Each row below is a small network's average activation on inputs in which a field has the value named, seen along a few directions.
Related values have similar rows: they may be neighbours, one step apart, or belong to one group.
In the rows, zero is written as 500.
Strong random noise was added to every row along 6 fixed directions; ignore it. To show where, here is one row again and again, with new noise each time:
[604 587 656 505 554 399 598 638 236 492 509 440 519 621 577 631 357 598]
[386 633 634 495 583 491 628 307 583 403 526 481 379 395 555 630 590 399]
[373 599 663 551 550 422 433 382 595 467 427 453 484 454 317 476 596 243]
[581 482 595 605 429 394 461 559 364 550 499 446 595 460 382 562 486 457]
[645 597 473 454 761 338 558 644 375 427 617 162 448 629 694 491 372 595]
[453 540 491 569 600 457 583 315 479 417 605 335 215 294 651 642 513 493]
[292 440 692 588 364 455 206 466 242 546 156 672 279 564 227 418 372 549]
[364 572 524 394 588 503 497 327 751 387 450 484 500 483 487 417 671 494]


Values of ZAZE:
napav: [510 398 251 470 638 550 435 451 635 489 593 356 344 431 679 405 440 455]
nub: [349 763 471 337 658 648 892 256 915 259 605 676 674 545 696 617 670 460]
feva: [541 494 442 456 417 488 381 603 682 518 437 446 778 537 371 361 689 497]
fivam: [590 316 234 541 384 600 409 461 660 578 656 427 456 216 538 484 646 504]
lupat: [561 334 178 551 626 426 389 452 733 444 627 231 590 425 522 181 543 477]
nud: [681 394 333 505 506 533 477 601 437 552 633 329 424 342 581 562 528 430]
mupiv: [423 710 762 444 522 469 611 488 559 497 444 639 657 570 403 573 594 382]
bug: [396 627 595 433 505 543 603 454 597 444 401 677 715 779 472 539 564 469]
pego: [396 552 617 535 588 546 518 397 413 501 552 512 157 346 590 615 409 198]
kago: [309 544 680 741 326 580 566 284 634 609 426 755 588 339 249 591 574 103]
por: [717 429 374 602 356 581 689 523 532 588 796 532 695 322 574 677 460 457]
guz: [493 509 598 459 403 490 418 671 341 574 370 558 448 600 356 501 488 483]
vab: [898 436 246 488 630 412 689 704 464 581 749 345 691 613 780 513 335 691]
zugak: [428 562 568 582 670 544 560 445 443 515 628 378 193 416 573 528 379 210]
setad: [463 450 445 521 479 499 333 572 405 477 475 336 379 464 494 407 493 508]
fufut: [635 395 394 717 455 357 475 462 445 547 697 316 521 272 450 532 521 403]
sukod: [405 538 584 333 507 612 543 554 452 487 403 656 329 583 559 553 463 633]
lunev: [323 492 502 481 487 515 387 366 489 450 332 582 247 554 452 458 495 645]
ZAZE is arranged as a ring.
List every value one step from guz, in the order listed.
> setad, sukod
List every value one step from nub, in the order listed.
> lupat, bug
List every value one step from por, in the order listed.
> napav, vab
List every value one step from pego, in the order listed.
> fivam, zugak
